A small network was shown many inputs. Here are its activations along a few directions, one row for each input.
In each table, some parts of the input vary, and every possible input appears once, in random order.
Descriptions start from the smaller parts, as in this example, which fits no table here: ring(5) and (point or ring(9) or (values(2) and line(6))).
Shared parts are said once, and a part with two or three values counts as separate values.
In the rows, zero is written as 128.

Other details of the inputs shift rows strongly along two fixed directions, in all tables alike. That doesn't count.

Table:
r1: [127 123 125 119 131 122 129 141 122 121 122]
r2: [139  93  95 117 118 172 138 120 124 222 113]
r3: [101 140 146 146 145 120 142  91 149 138 133]
r4: [132 134 128 133 121 124 123 134 121 124 136]
r5: [104 132 147 139 159 127 137  91 154 133 123]
r6: [144  96  98 129 110 171 140 118 121 226 125]
r7: [129 128 125 126 121 123 113 129 123 122 127]
r8: [129 124 129 126 130 124 118 139 125 125 135]
r9: [105 133 148 136 156 131 139  91 156 132 122]
r10: [131 125 126 117 129 128 131 140 128 118 116]
r11: [138 132 127 128 125 134 134 139 128 117 124]
r12: [133 130 127 125 124 127 139 140 122 119 123]
r13: [139 134 128 129 120 136 125 131 127 116 125]
r14: [105 134 147 135 150 133 136  85 156 129 117]
r15: [129 129 128 124 125 125 115 134 124 124 130]
r16: [134 131 126 131 128 129 132 139 123 121 130]
r17: [133 127 127 120 130 133 125 140 131 118 121]
r18: [131 127 123 126 123 126 113 128 124 120 123]
r19: [131 125 130 125 131 126 118 138 126 124 132]
r20: [105 140 147 145 148 126 144  86 149 136 129]
r21: [ 99 131 147 135 157 123 143  95 150 135 127]
r22: [128 125 127 117 129 126 131 141 125 120 120]
r23: [131 129 128 134 124 123 126 140 124 127 140]
r24: [129 133 124 135 115 119 121 131 122 125 134]
r25: [130 127 127 120 131 130 125 140 128 120 125]
r26: [123 121 128 120 128 118 130 141 120 124 129]
r27: [136 130 127 124 124 129 139 139 125 118 119]
r28: [109 138 145 145 142 133 143  78 152 127 118]
r29: [132 130 128 130 127 126 132 140 122 123 134]
r30: [138 132 129 131 125 134 128 137 127 119 130]
r31: [136 134 125 131 116 131 123 127 123 116 125]
r32: [136 133 123 134 119 127 121 127 121 119 126]
r33: [136 130 129 133 126 128 127 138 124 123 136]
r34: [142 128 116 109 129 122 122 122 129 117 138]
r35: [131 128 124 123 120 129 114 128 126 118 122]
r36: [120 122 128 120 127 115 129 143 121 125 132]
r37: [138 131 127 134 128 130 126 136 125 121 131]
r38: [131 129 126 124 127 128 115 133 125 121 126]
r39: [136 126 129 123 129 134 120 137 132 117 123]
r40: [148 132 115 118 125 123 130 120 126 116 142]
r41: [101 135 147 140 151 120 157  94 144 134 125]
r42: [123 124 128 123 129 120 123 143 124 127 136]
r43: [125 127 125 127 119 117 113 132 125 125 131]
r44: [127 128 128 125 124 122 115 135 124 125 133]
r45: [130 129 127 131 126 124 132 141 121 124 137]
r46: [125 124 128 123 130 122 124 141 123 125 134]
r47: [125 128 128 125 123 120 115 137 125 127 135]
r48: [142  98  96 122 111 167 151 120 117 217 112]
r49: [128 127 128 127 124 120 138 140 117 124 132]
r50: [134 127 125 123 120 132 115 127 128 114 119]
r51: [132 129 128 122 125 132 116 133 127 120 125]
r52: [125 127 128 128 123 117 137 142 118 125 135]
r53: [132 133 125 135 116 121 121 129 121 123 132]
r54: [112 137 149 144 152 135 148  88 157 130 122]
r55: [135 132 128 128 126 132 133 140 126 119 128]
r56: [125 123 128 119 129 120 130 141 121 123 126]
r57: [136 135 128 130 120 133 125 132 125 118 128]
r58: [127 129 127 131 125 122 132 142 122 127 139]
r59: [127 127 125 127 120 120 113 130 123 123 129]
r60: [134 134 125 134 117 124 121 129 121 121 130]
r61: [127 124 129 126 128 121 117 141 127 127 137]
r62: [136 134 126 132 123 130 123 132 122 120 129]
Each input here is: values(2) and (point or (line(5) and line(6))).
Changing only the values(2) part turns r7 into r60. The same change can be made to r61. Which row results? -> r23
Changing only the values(2) part turns r48 into r1. The same change can be made to r11. Which row results? -> r17
A walk changes only the line(5) part. It starts at r1 and steps to r2. List the rest of the walk in order. -> r5, r38, r18

Table:
r63: [161 116 107 113 101 140 111 174 109 120 123]
r64: [116 124 132 135 138 125 131 127 127 148 138]
r65: [122 126 121 127 131 126 127 111 129 139 123]
r66: [121 132 132 146 121 135 123 114 127 142 128]
r67: [118 120 129 130 129 126 126 120 135 142 125]
r68: [116 122 133 131 135 125 126 124 127 146 129]
r69: [117 123 129 135 134 123 134 128 133 147 138]
r70: [119 127 126 121 128 128 125 113 133 140 126]
r71: [117 125 126 128 129 128 122 118 136 141 120]
r72: [134 128 128 130 133 142 131 117 142 134 119]
r73: [129 125 128 122 130 138 137 115 137 133 124]
r74: [120 122 133 129 134 129 141 128 134 142 122]
r75: [135 130 128 122 132 142 134 113 140 133 124]
r76: [103 150 160 136 151  90 113 130 135  59 136]
r77: [113 152 161 135 153 103 122 129 140  51 129]
r78: [129 125 122 129 130 130 127 107 132 137 128]
r79: [119 126 131 125 135 138 131 122 132 138 113]
r80: [173 123 101 112 104 141 112 165 104 117 127]
r81: [124 122 127 131 128 132 122 114 139 138 126]
r82: [122 127 127 119 131 135 137 118 134 136 118]
r83: [118 124 130 124 130 123 133 119 130 145 134]
r84: [121 126 125 133 135 121 139 121 127 145 141]
r85: [121 126 130 125 135 130 149 128 131 143 136]
r86: [129 128 129 131 134 139 116 111 136 138 127]
r87: [119 123 128 123 128 126 129 115 132 141 131]
r88: [121 125 129 126 132 135 134 123 137 137 113]
r89: [117 121 131 131 131 122 130 124 133 145 129]
r90: [168 128 104 126  92 137 119 169  95 119 131]
r91: [160 115 102 111 103 132 119 173  97 122 126]
r92: [129 135 131 136 121 138 142 115 132 136 127]
r93: [131 136 125 144 120 129 132 107 127 140 133]
r94: [131 127 126 131 130 136 119 112 142 138 126]
r95: [114 163 158 144 134  94 121 120 136  59 145]
r96: [160 117 105 112 105 129 123 176  95 125 130]
r97: [158 126 112 128  93 143 111 174  96 121 126]
r98: [132 128 131 129 137 145 128 116 137 134 119]
r99: [122 122 124 128 131 124 130 113 128 140 128]
r100: [122 123 130 121 131 133 141 120 133 137 123]
r101: [120 124 131 133 137 129 146 132 134 144 130]
r102: [156 116 104 114 102 122 111 172  95 129 137]
r103: [132 125 124 128 133 136 139 112 132 132 121]
r104: [119 123 135 129 138 132 138 128 129 142 122]
r105: [121 121 131 128 132 133 138 125 136 138 118]
r106: [146 147 133 114 114  94  93 176 110  37 147]
r107: [125 126 126 131 139 127 150 125 128 141 134]
r108: [156 116 107 115 102 137  96 168 102 125 131]
r109: [106 154 157 133 148  86 128 135 135  63 154]
r110: [119 125 134 133 141 132 143 132 129 144 130]
r111: [122 124 132 122 133 130 145 124 131 141 127]
r112: [127 133 131 143 121 139 138 120 134 138 120]
r113: [124 133 130 145 118 131 126 115 134 142 128]
r114: [135 130 122 130 132 133 124 105 135 136 129]
r115: [119 122 134 127 136 136 134 124 131 139 118]
r116: [103 154 158 134 150  93 110 127 136  58 131]
r117: [132 130 126 124 129 135 123 108 139 137 132]
r118: [126 127 123 125 134 132 139 116 130 135 116]
Describe the family of inputs behind these rows. -> values(2) and line(4) and (point or line(6))
Changing only the values(2) part turns r70 into r82. The same change can be made to r87. Which row results? -> r100
Changing only the values(2) part turns r75 into r117. The same change can be made to r118. Which row results? -> r65
Change only the values(2) part in r102. List by row number the other rows that result. -> r96
Change only the values(2) part in r77. List by row number the other rows that result. -> r108

Table:
r119: [160  93  89 102  96 130 103 214  78 173 156]
r120: [185 108  86 116  75 153  92 189  87 157 142]
r121: [ 89 139 155 142 150  76 154 153 115 101 157]
r122: [100 132 142 114 157  80 128 127 130  97 151]
r123: [133 142 146 103 166 127 168 123 151  60 104]
r124: [114 155 152 156 129  98 142 128 124  82 142]
r125: [112 107 113 133 139 166 155  29 162 232 114]
r126: [106 136 140 120 151  86 125 120 136  90 146]
r127: [133 154 136 132 132 109 112  96 141  74 134]
r128: [100 103 115 126 141 158 161  39 161 240 118]
r129: [166  97  87 108  88 136 100 208  83 169 150]
r130: [122 161 149 160 124 105 136 121 127  79 138]
r131: [201 121  82 126  67 168  84 173  90 148 136]
r132: [105  92 129 112 170 203 187  63 176 222  57]
r133: [119 147 147 135 134 119  94 107 147  77 112]
r134: [ 95 143 153 148 143  82 150 147 121  96 151]
r135: [123 149 160 130 160 120 193 154 135  65 109]
r136: [110 141 150 131 139 113  99 112 144  80 116]
r137: [129 120 109 142 131 181 147  16 163 221 109]
r138: [115 113 120 146 133 191 129  26 169 225  88]
r139: [101 152 155 150 132  90 147 138 124  88 147]
r140: [132 168 146 165 120 114 132 113 126  73 136]
r141: [195 100  90  91 103 180 141 217  98 140 110]
r142: [ 91 130 152 124 153  97 106 131 141  94 124]
r143: [ 85 125 154 118 160  91 110 137 135  99 130]
r144: [172 105  88 109  77 146  97 199  87 163 147]
r145: [ 97 138 153 124 142 105 103 122 144  86 120]
r146: [193 115  84 120  71 159  87 181  90 153 138]
Changing only one part turns r123 into r135. The same change can be made to r125. Which row results? -> r124
Describe the family of inputs behind these rows. -> line(4) and (point or line(6))
Change only the line(4) part in r137. List by row number the other rows that result. -> r131, r138, r140
